X = [ 47  45  75 -58  37  33 -39]
The second largest entry is 47
The entry just right of the smallest entry? 37
The centre entry: -58

W = [-1.5 -0.8 -1.3  0.5  1.0]
Read off the entry just right of the smallest entry.
-0.8
The entry just left of 0.5 is -1.3

grid =
[[ 22 -36   4  50 -17 -13  12  -5 -22 -17  31  13   7 -14  37]
 [ 35 -47   9  -9  -3  -5  -9 -49  -8  -4   9  36  12  20 -18]
 [ 19 -10   5  44  -6 -31  21  12   2   6  20  59  -9   0  21]
 [  7 -35  16  21 -22  26   8  -3 -47 -16  -4  33  27 -30   7]
 [ 22 -20  29 -13 -26  24  21 -25 -47 -15 -32  13  16 -14  -9]
 [ -1 -27  -4  -8  20  19 -36 -21  -8   4  23  27  32  19 -50]
 [-11  25  31  18   2  40   8  38 -43   4 -23  14  27  -6  -6]
 [ 17 -28  18   6  -3   7   2   4  -6   9 -23  76   8   7  21]
 [  4   4   5  32  16  10 -20   4 -12  -9  39 -62  21  21  10]
 [-24  -5 -23 -37 -14  10  -7  -6  18 -14 -24 -52 -15 -31  24]
 [-14  24  -8  -2   0  -8  15   1 -12   8  14  33   2 -13 -74]
 [ -3 -11  -1 -23 -12   2  12 -12  -9   6 -21  69   0 -19 -41]
 [  8 -54   3  18 -15  25 -15 -19 -36 -23  17   6  31 -22  12]
 [ 26  -8   1  25  22 -32 -13  -4  34  11  28   0 -11  46  35]]
Indices start at 1.
The entry just right of -30 -> 7
Report the entry directly above the smallest entry.
A: 24
The entry at row 1, column 3: 4
Report the entry in the top-right corner.
A: 37
The entry directly above -30 -> 0
The entry in row 2 and column 1 is 35
Report the entry just left of the smallest entry.
A: -13
Report the bottom entry of the column that holds the smallest entry.
A: 35
The entry in row 1 and column 2 is -36
The entry just left of the largest entry -> -23
Report the bottom-left entry.
A: 26
Report the entry at row 3, column 3.
A: 5
Report the entry just left of 29.
A: -20
The bottom entry of the column that holds the largest entry: 0
The entry in row 2 and column 2 -> -47
The entry at row 1, column 1 is 22
Report the entry in row 3 and column 1.
A: 19
The entry directly below the smallest entry -> -41
The maximum: 76

Read these off the grid that follows.
1) Read off the entry just left of -4.19.
2) Read off the bottom-right entry.
3) Read off the top entry of the column that holds the largest entry.
4) Read off the entry directly below 6.61.
5) Read off the entry directly above the smallest entry.
6) Read off the entry directly below -14.39.
7) Read off the entry just right of -13.10.
8) Read off the entry directly below 14.45.
[[ 13.16  14.18   8.96 -10.70   0.65  13.44 -19.73 -10.96  -1.71  14.71]
 [-10.17 -16.69 -13.60  10.89 -13.84   5.09   7.17 -12.49 -17.21  -0.95]
 [ -8.84 -14.39 -16.07   9.62 -18.39  11.53   1.84 -18.23 -17.21   1.47]
 [ -1.65 -15.27 -13.10  11.61 -19.79  16.17   4.36 -21.30 -20.86   8.30]
 [  5.66  -4.64  -4.87   9.03 -16.68  14.59  -7.90 -19.28 -17.54   7.99]
 [ 11.59  15.67  10.79 -11.39   5.01  13.69 -19.90 -14.21  -0.40  12.00]
 [-11.46 -15.16 -13.84   7.35 -15.36   5.69   8.28 -13.09 -15.58  -1.62]
 [-10.80 -12.95 -14.25  11.39 -15.62   8.30   5.48 -17.34 -18.52   2.62]
 [ -3.02 -12.29 -13.79  12.17 -17.81  14.45   2.95 -20.66 -19.48   5.88]
 [-17.66 -19.79 -16.03   4.61  -8.70  -2.26  17.66  -4.97  -7.87 -10.95]
 [ 11.06   9.02   6.61  -5.82  -4.19   8.30 -15.76 -11.18  -4.79  10.62]
 [ 10.68  13.94  10.17 -14.74   8.84   8.14 -18.10  -6.38   4.32  14.44]
 [  9.03  14.05   9.16 -14.42   7.60  11.37 -19.05  -6.33   0.35  11.41]
 [ 12.47  16.47  11.09 -12.65   5.16  12.88 -17.49 -10.60   0.40  14.07]
 [ 16.60  14.41  10.63 -11.79   2.16  16.99 -20.30 -11.62   1.03  17.13]]
1) -5.82
2) 17.13
3) -19.73
4) 10.17
5) -18.23
6) -15.27
7) 11.61
8) -2.26

B =
[[-29  27  24 -40  -6  12  31]
 [-21  13  28 -31 -10   1  32]
 [ 29 -34  23  16 -32 -32   4]
 [ 30 -35  26  19 -27 -31   3]
 [-27  20  27 -41 -10  14  36]
 [ -3  -5  41 -36 -33 -15  43]
 [ 40 -37  28  13 -31 -35  13]
 [ 40 -44  47   9 -47 -38  24]
 [  0  -7  22 -19 -17 -12  24]
 [  2   4  20 -21  -7  -7  25]
 [ 37 -38  40  11 -40 -41  25]
 [ 16 -15  16 -15 -28 -28  18]
 [ 10  -1 -26  77  11   5 -48]
 [-37  44 -21 -11  31  43   4]
 [-20   9  37 -36 -23   1  37]]
The bottom-left entry: -20
The entry just left of the centre entry: 47
The second entry on the diagonal from the top-right corner -> 1
Report the entry just left of the largest entry.
-26
The largest entry in the first row: 31
Report the entry just right of 41.
-36
The fifth entry from the end, reading row by row: 37
Report the 1st entry, reading row by row.
-29
The entry just left of the smallest entry: 5
The bottom-right entry: 37
The entry just right of -26 -> 77
The entry at the centre -> 9
The median of all entries: 2
Report the 2nd entry on the main diagonal.
13
The 4th-last entry, reading row by row -> -36
The entry just right of 10 is -1
The smallest entry in the last column -> -48
The entry just right of the centre entry -> -47
Report the entry directly below the centre entry.
-19
The third largest entry is 44
The third entry in reading order: 24
Report the entry directly below the smallest entry.
4
Report the entry directly above the centre entry.
13
Report the third entry on the diagonal from the top-right corner.
-32
The fourth entry, reading row by row -> -40
Report the entry directly above 26.
23
The first entry of the largest entry's row -> 10
The entry directly below 19: -41

[[-0.413 -0.370 -0.208 -0.108 -0.196 -2.179 -0.459]
 [-1.825 -1.591 -1.787 -1.763 -1.527  1.753 -1.887]]
Find the entry directly below -0.370.
A: -1.591
Find the top-left entry.
A: -0.413
Find the bottom entry of the column that holds the smallest entry.
A: 1.753
The bottom-left entry -> -1.825
The entry directly below -0.196 -> -1.527
Find the bottom-right entry.
A: -1.887
The top-right entry: -0.459
Find the entry just right of -0.370.
A: -0.208
